A small network was shown many inputs. Here are its activations along a few directions, one row for each input.
In each table, some parts of the input vary, and every possible input appears once, in random order.
A made-up example of a description, with smaller parts first: one of 2 separate values, together with either a single point or one of 9 places around a ring or (one of 4 places along a line, together with one of 5 places around a ring).
Shared parts are said once, and a part with two or three values counts as separate values.
(in the rows, 100 means zero)

Other details of the inputs vary at random and push rows far along two fixed directions, the same in every table; ignore that.

Table:
R1: 154,87,148,77,121,81,74,92,124,119,99,106
R2: 68,111,64,121,90,116,125,88,85,93,111,98
R3: 136,99,130,88,98,73,100,103,113,114,83,116
R4: 170,108,136,69,116,93,73,87,140,103,106,89
R5: 158,113,136,79,102,67,95,100,132,120,91,110
R6: 164,83,132,89,117,82,60,87,137,113,89,106
R7: 72,82,89,89,90,146,106,72,71,80,133,98
R8: 137,86,133,99,106,63,88,127,111,128,63,106
R9: 98,98,98,75,102,141,106,59,93,77,149,95
R10: 99,115,85,137,73,70,131,152,83,96,35,100
R11: 57,72,85,84,91,157,103,58,59,76,155,96
R12: 81,91,97,132,89,67,117,148,73,122,52,98
R13: 74,106,94,87,102,126,124,68,82,96,143,101
R14: 63,112,59,148,95,100,127,121,80,101,79,86
R15: 156,66,128,72,100,90,59,73,125,108,103,118
R16: 62,120,77,142,96,81,143,142,70,112,68,90
R17: 68,101,63,152,70,80,129,141,74,109,43,108
R18: 124,122,117,97,109,77,105,110,116,122,91,91
R19: 91,139,88,125,81,62,143,138,95,117,59,99
R20: 8,101,91,59,125,126,75,94,111,63,153,123
R21: 65,58,90,80,115,164,72,30,76,89,180,92
R22: 76,93,92,126,75,68,129,142,70,118,54,111
R23: 62,87,78,133,85,103,116,134,61,95,71,87
R24: 78,122,66,131,82,100,127,105,90,99,93,97
R25: 82,102,93,66,104,170,103,30,87,71,191,87
R26: 157,107,121,81,116,91,70,75,145,112,110,95
R27: 93,108,102,80,118,54,46,148,156,82,58,138
R28: 139,111,115,100,106,91,93,113,116,100,90,87
R29: 130,107,103,110,108,90,86,98,123,112,96,93
R30: 70,111,65,146,76,88,130,123,77,100,64,103
R31: 159,69,131,82,115,91,54,83,133,115,95,107
R32: 80,118,73,96,94,129,111,58,100,93,141,93
R33: 68,107,76,143,89,98,127,141,66,92,62,84
R34: 70,117,90,117,105,107,124,105,80,110,114,85
R35: 162,117,126,70,99,89,90,88,136,98,100,98
R36: 113,98,129,46,126,76,36,128,160,71,91,131
R37: 139,96,120,87,114,104,87,96,115,95,103,90
R38: 48,81,92,82,98,150,115,52,63,93,159,105
R39: 69,80,89,104,102,139,101,89,70,86,122,86
Each input here is: one of 3 separate values, together with either a single point or (one of 2 separate values, together with one of 6 places along a line).
- Changing only the choice among 3 separate values turns R2 into R13. The same change can be made to R14. Which row results? => R16
- Change only the choice among 2 separate values in R37. List by row number the other rows that result. => R9
- Change only the choice among 2 separate values in R21. List by row number the other rows that result. => R15
- Change only the choice among 3 separate values in R1. List by row number the other rows that result. => R6, R33

Table:
R40: 100,101,101,106,101,76,87,137,113,90,70,111
R41: 126,114,97,122,89,79,113,125,100,108,68,88
R42: 68,99,90,105,100,111,106,113,84,93,101,91
R43: 125,110,94,128,89,78,112,117,103,116,65,89
R44: 111,121,100,112,98,70,119,128,113,107,65,106
R45: 83,120,74,109,92,108,122,99,94,98,108,90
R46: 140,95,128,79,116,106,89,78,114,99,119,100
R47: 58,95,75,114,103,108,98,111,90,90,100,107
R48: 122,102,105,120,87,80,120,120,93,113,60,103
R49: 67,115,86,104,94,100,114,105,93,98,110,101
R50: 134,75,128,67,107,103,74,81,114,106,108,105
R51: 158,92,123,87,91,102,87,75,114,110,102,96
R52: 124,100,128,61,114,95,68,91,136,99,108,109
R53: 80,95,90,113,85,106,117,97,72,104,104,99
R54: 111,75,111,75,106,103,75,87,114,90,111,115
R55: 59,84,90,82,112,160,96,32,73,91,186,91
R56: 68,95,85,111,102,110,104,105,85,103,99,93
R57: 119,102,121,66,116,88,60,96,141,85,103,123
R58: 78,104,84,125,100,111,124,94,79,103,101,92
R59: 71,105,88,115,94,105,116,108,76,97,109,93
- Changing only one part turns R54 into R57. The same change can be made to R50. Which row results? => R52
- What do these inputs look like to the network? => one of 4 places along a line, together with one of 5 places along a line
- A walk changes only the place on the line of 4. It starts at R44 and steps to R46. List the rest of the walk in order. => R58, R48
